These are the activations of a small neural network, seen along a few directions. Each row is one input.
Each table varies a few parts of the input and shows all the possible inputs, shuffled.
A made-up example of a description, with smaller parts first: ring(5) and (point or line(11) or (values(2) and line(6))).
Shared parts are said once, and a part with two or three values counts as separate values.
(in the rows, 128 means zero)

Other details of the inputs shift rows strongly along two fixed directions, in all tables alike. That doesn't count.

Table:
R1: [128 142 153 120  21 128 113 155 233 190 117  70 179  93]
R2: [129 116 125 137 129 116 137 134 134 120 136 111 132 129]
R3: [155 136 143 107 141 127 147 118 112 148 138 131 129 106]
R4: [128 146 145 127  96 112 137 150 183 143 112 108 158 140]
R5: [119 134 135 151 205  96 151 105 116  84 120 167 114 205]
R6: [131 122 124 114 129 164 120 115 104 134 130 131 109  99]
R7: [104 135 122 154 207  97 144 116 107  89 125 160 108 207]
R8: [130 123 120 117 143 147 118 123  90 125 131 146 104 113]
R9: [115 120 124 147 107 103 112 135 151 102 111 133 145 160]
R10: [121 103 105 136 128 138 115 119  92 122 140 130 118 122]
R11: [138 110 127 119  88 136 122 129 141 158 156  87 135  77]
R12: [137 138 136 123 158 134 132 131 111 123 122 158 124 143]
R13: [126 124 117 112 138 171 124 111  90 132 133 130 100  94]
R14: [100 124 117 166 109 102 113 146 151  94 102 127 145 178]
R15: [140 143 154 125  93 111 136 139 185 151 110 114 162 131]
R16: [142 142 130 110 145 155 138 119 100 142 135 142 110  97]
R17: [129 121 123 142 149  93 132 138 127 106 133 129 139 156]
R18: [145 112 125 119 139 117 133 117 110 130 151 120 129 107]
R19: [134 155 140 133 169 111 141 137 119 101 107 170 127 168]
R20: [129 126 141 144  69 102 125 145 211 132 114  87 164 132]
R21: [114 137 129 144 153 112 118 144 126  84  97 158 127 185]
R22: [133 110 115 133 152 120 137 128  99 121 149 122 120 125]
R23: [103 148 121 150 137 104 115 156 139  85  93 148 129 185]
R24: [141 147 153 118  87 118 137 139 178 155 117 103 153 114]
R25: [148 106 123 120 138 130 139 112 112 136 152 114 123  98]
R26: [138 125 142 133  83 103 126 135 188 136 125  96 159 120]
R27: [123 156 130 133 162 116 139 144 120 102 110 157 125 164]
R28: [119 127 114 117 120 163 118 123 105 136 131 123 105  92]
R29: [151 133 141 107 141 124 140 122 108 148 141 135 130 109]
R30: [133 134 120 109 147 158 130 126  95 145 142 138 113 106]
R31: [112 140 139 152 155 104 142 113 162 102 112 136 127 189]
R32: [106 135 137 154 146  97 127 124 166 117 119 137 135 185]
R33: [131 125 124 113 125 157 120 118 105 135 130 134 106  94]
R34: [123 114 120 121 154 160 139  87 103 152 159 116  95 105]
R35: [121 106 119 126  81 152 114 115 135 144 136 103 125  83]
R36: [126 101 110 131 128 139 117 113  96 122 139 132 119 118]
R37: [147 131 143 101  90 138 127 129 140 180 148 105 141  78]
R38: [150 132 132 105 143 156 129 117  92 152 144 146 111  92]
R39: [142 131 135 104 127 136 137 130 108 158 150 119 125  96]
R40: [144 125 132 103 134 137 137 124 105 163 150 126 128  99]
R41: [108 136 112 140 156 128 119 139 104  95 110 146 114 166]
R42: [125 128 120 115 122 161 121 118 108 134 129 128 105  91]
R43: [133 120 136 139  84 104 120 137 187 137 123  98 162 126]
R44: [105 116 115 149 133 118 124 133 115  94 118 136 123 152]
R45: [133 126 143 134  64 108 124 141 204 140 123  82 160 111]
R46: [126 128 140 141  69 104 122 150 201 134 122  84 161 123]
R47: [140 137 129 107 136 167 136 116 109 149 135 132 116  92]
R48: [127 105 115 127 124 136 122 110 104 122 138 131 117 110]
R49: [129 100 109 127 140 145 125 103  83 120 144 134 109 109]
R50: [129 116 133 125 146 143 131  93 126 150 150 129 114 118]
R51: [122 104 108 129 117 140 114 118  97 130 145 126 118 108]
R52: [119 154 136 143 151 102 127 155 145  99 100 161 144 192]
R53: [137 142 140 117 131 118 144 138 129 137 130 124 134 126]
R54: [118 126 112 118 126 167 119 121 101 133 130 121 106  99]
R55: [136 137 123 108 131 156 127 128 103 153 144 133 113  95]
R56: [151 126 136 107 159 131 145 117  94 146 142 141 125 114]
R57: [143 132 125 106 145 155 127 124  85 152 149 145 109  96]
R58: [101 125 121 160 100 100 111 148 157  99 104 125 146 168]
R59: [125 124 113 119 142 147 116 128  87 125 134 143 102 116]
R60: [114 106 108 139 130 142 123 117  94 116 134 125 113 121]
R61: [138 143 154 119  60 128 133 140 206 169 113  89 165 105]
R62: [104 145 123 157 163  94 117 156 129  69  89 164 131 215]
R63: [128 154 144 137 146 113 135 142 150 105  98 157 142 174]
R64: [140 112 122 123 139 118 131 123 106 131 155 118 127 110]
R65: [105 124 124 158 101 109 118 136 164  97 101 123 144 163]
R66: [124 149 125 127 166 132 140 134 111 110 119 153 123 154]
Each input here is: ring(6) and (point or (values(2) and ring(5))).
Changing only the ring(6) part turns R7 into R50. The same change can be made to R1. Which row results?
Answer: R56
Change only the ring(6) part in R2. List by row number the other rows that result.
Answer: R17, R20, R22, R25, R43
A walk changes only the ring(6) part. It starts at R57 and steps to R38. List the rest of the walk in order.
Answer: R19, R16, R27, R55
Change only the values(2) part in R19. List by row number the other rows that result.
Answer: R63

Table:
R67: [149 148 140 117 102  89 116 178 152 147 134 111 162 125]
R68: [107 180 146 145  76 114  95 179 202 114  66 161 176 180]
R69: [107  94 106 166 143  96 126 131  80  51 116 150 115 172]
R70: [ 98 125 112 187 185  89 122 127 126  25  98 168 111 227]
R71: [111 112 126 153 108 103 109 126 192 136 141 111 145 153]
R72: [145 123 112 101 172 136 132 147  46  87 130 155  96 101]
R73: [100 121 120 183  89  95  83 143 205  86  94 137 155 192]
R74: [139 146 117  94 163 195 142 117  51 143 132 168  97  92]
R75: [122 170 151 128 103 125 126 160 172 162 114 140 154 145]
R76: [161 152 192 136  98  47 137 137 233 141 101 145 203 186]
R77: [119 122 135 105  84 186 122  88 160 200 153  76  99  55]
R78: [120 105 118 131  78 126 136 117 145 146 158  70 142  85]
R79: [130 149 127  94  59 202 116 121 145 180 117 114 118  39]
R80: [126 116 134  99 121 192 135  87 120 200 159  90  99  68]
R81: [129  98  96 125 197 113 164 110  39 108 166 125 109 133]
R82: [132 159 140 113 113 153 139 138 149 170 132 114 121  90]
R83: [122 122 116 109 165 191 124  87  67 137 131 145  83 107]
R84: [120 103 124 132 106 144 130 106 167 161 155  77 133 103]
R85: [145 132 114 113 207 114 144 161  38  64 114 174 110 156]
R86: [121 122 106 109 167 192 121  75  61 126 138 148  61  92]
R87: [118  89 100 147 134 118 130 127  75  93 124 129 125 135]
R88: [129  92  97 134 166 177 124  88  65 121 154 128  88  93]
R89: [106 120 130 153 108 116 127 116 192 120 140  92 133 141]
R90: [167 132 135  91  83 146 140 153 144 189 157  69 144  47]
R91: [101 141 131 142  93 141  89 123 171 129  91 142 134 156]
R92: [199 113 155  84 192 130 186  80  77 163 169 143 120  91]
R93: [115 110 121 147  45  86 109 148 195 152 129  78 178 128]
R94: [178 129 158 105 212 101 187  83  91 125 153 159 116 118]
R95: [137 135 133 114  72 110  86 180 141 120 103 133 161 117]
R96: [144 155 138 120 124  95 140 165 149 124 130 106 141 119]
R97: [ 95 150 138 156 207  82 135 131 128  83 103 180 116 247]
R98: [101  96 104 179 156  59 112 151  83  42  97 174 138 223]
R99: [132 161 152 112  97 159 143 145 163 182 125 111 142 109]
Changing only one part turns R84 into R71. The same change can be made to R85. Which row results?
Answer: R95
What is each input in this table made of?
Answer: values(3) and (point or (values(2) and ring(5)))
Change only the values(2) part in R84. List by row number the other rows that result.
Answer: R88
Change only the ring(5) part in R95. List by row number the other rows that result.
Answer: R68, R73, R91, R98

Table:
R100: [141 127 129 111 148 131 140 119 109 134 146 126 119 108]
R101: [135 126 141 131 113 112 132 137 152 130 118 122 151 140]
R102: [130 142 142 128 120 109 130 134 161 133 126 120 141 136]
R103: [128 135 141 129 113 111 125 129 154 138 120 126 145 143]
R104: [135 115 114  93 117 189 122 114  78 176 160 105  97  46]
R105: [113 134 124 131 105 110 121 147 144 125 118 112 138 137]
R106: [135 137 145 131 119 109 132 139 160 131 129 118 143 135]
R107: [126 117 125 147  93 114 105 137 157 111 111 118 143 127]
R108: [128 149 140 130 135 114 133 137 154 125 116 135 136 145]
R109: [144 123 128 103 121 160 134 114 113 160 142 119 121  78]
R110: [128 121 101 141 238 111 135 121  30  49 126 193  84 187]
R111: [145 125 130 101 122 165 128 108 113 177 154 118 113  68]
R112: [131 137 137 131 109 120 136 134 152 134 111 127 147 137]
R113: [109 117 122 142 104 118 121 123 157 121 122 113 129 139]
R114: [128  98 116 104 108 197 117  89  94 178 162  98  89  42]
R115: [118 130 126 137 109 125 110 145 149 124 119 136 138 141]
R116: [130 131 138 127 111 113 129 131 153 133 116 123 148 140]
R117: [134 135 146 132 117 109 128 135 157 136 127 122 143 140]
R118: [131 140 139 133 111 118 133 132 153 138 113 129 145 141]
R119: [138 124 126 130 202 102 155 129  75  85 129 162 118 169]
R120: [116 119 106 142 212 107 144 112  61  75 137 169 105 182]
R121: [133 146 143 127 122 115 129 142 165 132 125 124 138 135]
R122: [118 118 121 148 108 118 121 129 154 122 126 115 144 141]
R123: [117 139 123 133 108 122 118 155 149 126 117 115 135 137]
R124: [137 108 113  98 116 199 120  99  81 180 167 105 100  42]
R125: [129 140 142 129 118 109 126 129 157 137 124 125 141 142]
R126: [119 129 123 139 106 111 122 152 142 123 120 111 141 136]
R127: [131 147 141 132 119 115 136 136 157 132 119 124 139 134]
R128: [114 125 129 136 103 114 112 136 146 124 119 134 142 136]
R129: [135 102 113 103 117 198 119  89  86 179 168 105  98  44]
R130: [118 134 121 140 110 128 116 143 154 125 120 119 138 142]
R131: [121 130 129 139  98 124 114 132 148 107 108 129 132 136]
R132: [154 105 118 103 208 148 150  96  18 133 171 159  87 106]
R133: [131 139 137 130 113 119 140 137 152 127 112 125 145 134]
R134: [113 111 121 150 107 116 122 128 156 119 122 111 132 140]
R135: [132 143 139 127 121 117 132 144 164 127 122 121 141 133]
R136: [120 119 130 144 101 116 112 141 148 124 121 129 145 132]
R137: [110 122 116 145 205 115 148 113  63  69 123 167  92 183]
R138: [121 122 124 140  94 115 104 133 157 111 110 121 139 130]
R139: [142 105 115 100 102 193 106  96  91 165 156 110  96  42]
R140: [129 111 109 114 134 152 127 110  86 143 156 119 111  93]
R141: [109 121 122 147 110 126 116 130 160 121 118 114 125 142]
R142: [133 135 139 128 116 118 129 139 155 131 114 128 146 143]
R143: [132 138 141 128 116 119 124 137 157 139 120 129 142 142]
R144: [133 133 127 126 180 119 144 124  92 107 118 162 121 160]
R145: [115 135 129 138 104 128 126 138 148 122 114 119 140 140]
R146: [136 134 142 129 118 110 135 141 159 125 125 116 145 133]
R147: [121 123 122 145 106 117 121 140 148 123 124 113 145 140]
R148: [131 144 143 129 119 116 125 139 163 138 124 127 138 140]
R149: [146 120 129 100 117 167 127 106 108 178 149 121 116  71]
R150: [131 144 139 131 117 117 139 138 157 126 116 122 142 132]
R151: [145 127 129 101 126 161 135 113 113 161 149 116 116  71]
R152: [117 138 114 134 208 107 151 140  51  73 120 170 101 182]
R153: [118 133 131 136  98 125 120 139 147 123 113 136 140 137]
R154: [130 145 141 134 113 116 133 133 159 139 117 126 141 138]
R155: [130 107 113 114 144 169 135  96  74 140 156 126 100  88]
R156: [131 134 138 126 115 112 132 135 156 127 118 120 147 136]
R157: [115 128 115 148 157 119 126 129 124 100 124 142 125 167]
R158: [138 131 128 121 166 122 143 131 106 112 129 145 122 142]
R159: [120 129 113 132 214 123 136 124  50  78 126 192  97 177]
Changing only one part turns R137 into R141. The same change can be made to R133. Which row results?
Answer: R158
What is each input in this table made of?
Answer: ring(5) and (values(2) or line(4) or ring(6))
Change only the ring(6) part in R118. List by row number the other rows that result.
Answer: R112, R127, R133, R150, R154
A walk changes only the ring(6) part. It starts at R142 and steps to R158. List the rest of the walk in order.
Answer: R135, R121, R148, R143
Change only the values(2) part in R107. List by row number the other rows that result.
Answer: R136
